array([[ 1.246, -1.316,  0.402, -0.956],
       [ 0.462, -0.652, -0.444, -0.052]]) => -0.652

array([[-1.259, -0.837,  1.209, -0.824],
       [-1.477, -0.611, -0.190, -0.485]]) => -0.611

array([[-0.1, -0.9,  0.6, -1.2],
       [ 1.2,  0.1, -0.5, -1.1]]) => 0.1

array([[ -56.4,   27.4,  -35.8,   93.0],
       [ -38.1,  -29.6, -172.3,  123.1]]) => -29.6

array([[ 205.5,   19.0,  144.8,  -85.6],
       [  15.0,  -13.7, -148.5, -131.4]]) => -13.7

array([[ -0.180, -12.318, -14.039,  13.791],
       [  9.389,   7.489, -13.196,  -7.374]]) => 7.489
---
[[ -3.5  15.2   7.8 -16.6  -3.6]
 [ 11.6 -52.6  -7.4 -57.1 -34.4]]: -16.6

[[-27.2  -2.5 -54.4   6.9  39.4]
 [-19.4  22.2 -30.6  36.1 -31.9]]: 6.9

[[  7.1 -18.5 -62.3  -9.0  -7.4]
 [ 16.4   2.9   7.8  -4.3  -5.0]]: -9.0

[[ 10.2  46.7  64.1 -34.3  39.6]
 [-33.7   1.9  53.1 -10.4  10.7]]: -34.3

[[ 31.8  -9.7 -54.4  36.0  -7.2]
 [ 19.1 -37.5 -40.4  34.5   3.8]]: 36.0

[[  7.0 -16.3 -46.4   7.4  52.1]
 [-19.2  17.5  30.9  27.4  50.2]]: 7.4

[[ 55.1   6.9 -63.7  11.8  59.1]
 [-12.9  11.8  11.0   9.9  -6.5]]: 11.8

[[ 17.5 -30.6  58.7   3.8  17.5]
 [  7.6 -13.9   5.8   4.6   7.6]]: 3.8
---
[[ 38.9 -13.9   9.6  -6.7  11.5  -3.0  11.1 -14.3  12.1   7.3 -15.8 -12.9
   23.2   0.0   2.0]
 [ 13.0  -3.1 -11.8   4.5   3.6   8.7 -40.7  10.8  10.3  -7.6   5.4  -0.3
   14.1  -2.8  -2.5]
 [  6.0  -6.6  10.1 -23.9  -3.8 -19.1   9.7  13.5 -29.3   8.9   8.6  -6.2
    9.6   1.3   4.1]
 [ -3.4 -24.6   7.8 -11.1  19.0  -6.9  26.1   5.6  -7.2   4.7   7.1 -28.3
   22.5   1.8  -0.7]
 [-11.2  20.5  13.7   4.0   2.8  -4.2  20.2 -14.2  13.1   1.2   7.1   7.4
  -29.8   2.8   3.5]
 [  8.4  32.8  18.4  -6.2 -20.3   0.0  24.4 -11.5 -49.7  10.6 -10.5  28.2
   11.0   1.5  -3.8]
 [ 34.3 -12.3   4.7   9.0 -32.2 -50.1 -39.3 -32.1  17.7 -32.0  11.6  -5.4
    5.9   0.8   0.2]
 [-56.5   9.3 -23.0   9.6   7.6  28.6 -27.6  -3.0  27.0  -1.4  -8.9   4.5
  -14.6  -1.2   4.1]
 [-10.1   7.9  12.0  -5.7 -24.9 -26.9   1.8  -9.8 -18.8  -3.7  -0.9   8.9
    1.5  -1.5   3.0]] ans = 13.0

[[ 38.5  11.7  -5.5   2.4 -20.1  21.1  -5.7  24.9  16.9  32.1]
 [ 23.0   0.8  31.3 -62.0  -2.1  19.9 -46.1 -31.2   1.2  -7.7]
 [ 38.7  11.8   3.3  13.0  11.2  20.2 -16.0 -17.8  16.8  32.3]
 [ -6.2 -28.2 -31.8 -26.3  12.6  -1.2  -4.4  26.1  -4.9  28.7]
 [-10.9 -49.3 -23.0  13.4  36.0  -0.4 -50.9 -17.2 -31.1  -0.5]
 [ 25.0 -12.7  19.6   1.4  38.0 -20.4  14.7 -50.9 -14.2  -0.7]] ans = 23.0

[[-29.3  17.9  -9.9 -43.0  10.2   7.1   8.0   7.9   0.6  -7.2   6.1]
 [ 29.4 -19.3  35.5   0.1  36.7  47.7  24.5 -22.6  38.1  41.4   7.1]
 [  0.4   7.5  39.8  15.9  12.4 -35.4  26.6  16.8   8.9  41.0  52.3]
 [-36.5 -49.9  26.3  38.1  15.0 -16.1 -53.0  30.0  20.5 -20.2 -15.3]
 [ 37.2   2.7   5.3   2.4 -58.4  15.7  38.6  31.6  44.4   4.1  20.0]
 [ 11.7  -6.7 -36.6 -29.1  16.9  21.7 -27.2  52.3 -10.4  54.4 -48.3]
 [  8.5   1.6  23.5  10.6 -12.4  50.7  -3.3 -55.7   8.5 -36.4   6.0]
 [ 43.9  31.3   3.0  20.4  -2.0 -13.9  18.4  -7.7 -30.3  33.9   1.0]] ans = 29.4

[[  8.5   2.3  12.3  24.7   4.5  -7.7   7.2 -33.9  24.9]
 [  5.8   2.3  12.3  24.7   4.5  -4.6  13.2 -36.4  37.3]
 [ 18.5   4.9  12.3  27.9   8.0 -30.9  -7.6 -57.5  23.7]
 [  5.8   2.3   6.6  13.0   4.5 -12.4  -7.4 -34.1  13.8]
 [  5.8   2.3  19.0  34.4   4.0  -0.4  24.4 -48.1  52.8]
 [  5.8   2.3  12.3  22.9   4.5  -6.6   5.4 -29.0  24.9]] ans = 5.8

[[  2.6 -31.5 -22.7  -2.8  -2.0 -21.5  -3.3 -15.6  17.6   4.3  -4.1   1.5
   -7.7  -3.4  -4.6]
 [ 18.9  -7.8  37.7  -0.1  -8.4  33.8   3.8  30.2 -24.5  25.5 -15.4  36.5
  -21.4 -15.7 -12.5]
 [-30.7   8.3  32.5   6.7  15.4  32.0  -4.6 -19.1 -29.5 -38.2  22.6 -56.2
   31.5  22.2   9.3]
 [ 10.1  15.7  20.7  -2.0  -1.2  21.6   1.8 -37.7  -5.3  22.3 -11.7  14.5
  -15.0 -15.7   8.1]
 [ 19.6 -15.8  -8.8   9.5 -10.2  -5.3   5.5 -31.9 -26.4  21.2 -12.5  29.9
  -19.6  -6.8  -9.6]
 [ -5.8  -5.9 -13.6  -1.4   5.1 -14.9  10.2 -32.7  -9.1 -15.6   9.0 -10.5
   16.3   6.7  -3.5]
 [  2.8  -6.7  11.9   1.2  -9.0  15.7   4.7 -14.8 -22.2   0.9  -9.9  18.5
  -17.0 -12.0 -19.4]
 [  1.4 -25.8 -12.4  -7.1   9.7 -12.3   5.1   9.1  25.1  -5.0   1.6   4.2
    1.3  -7.6 -21.9]
 [  2.3  45.6 -16.4  -1.5   0.3 -19.9  -1.1   5.1  10.2   1.6  -2.7  12.6
   -5.3  -7.5  30.7]
 [ -1.8   6.0  16.1  -1.1   0.7  18.0  -1.4  12.1   3.3   0.5   3.5   2.0
    8.9  10.6  12.6]
 [-13.9 -21.9   1.7  -1.6   5.7   5.0  -0.1   6.0   3.6 -13.0  14.8 -24.9
   19.9  11.7 -22.9]
 [ -5.0  14.8  -4.3  -9.3  -4.8  -0.3   7.6  22.8   2.8 -13.9  -3.0  -7.8
   -4.4  -2.6  10.5]] ans = 18.9

[[ -3.2  -0.8   0.6   2.1   3.0   1.7 -30.6]
 [ -4.3   0.3  -4.4  34.2   2.5   0.7  -8.1]
 [ 35.4   3.6   0.3  -2.3   2.5   1.1   2.2]
 [-24.6   1.0  -1.7   0.5  -0.9  -0.8  -0.4]
 [ 51.2   0.3  -0.4   1.5   1.5   0.8  -1.5]
 [-36.4   0.9  -1.5   0.0  -1.4  -1.2   0.0]
 [-24.7   2.4   0.6  -1.0  -1.2  -0.1   0.4]] ans = -4.3
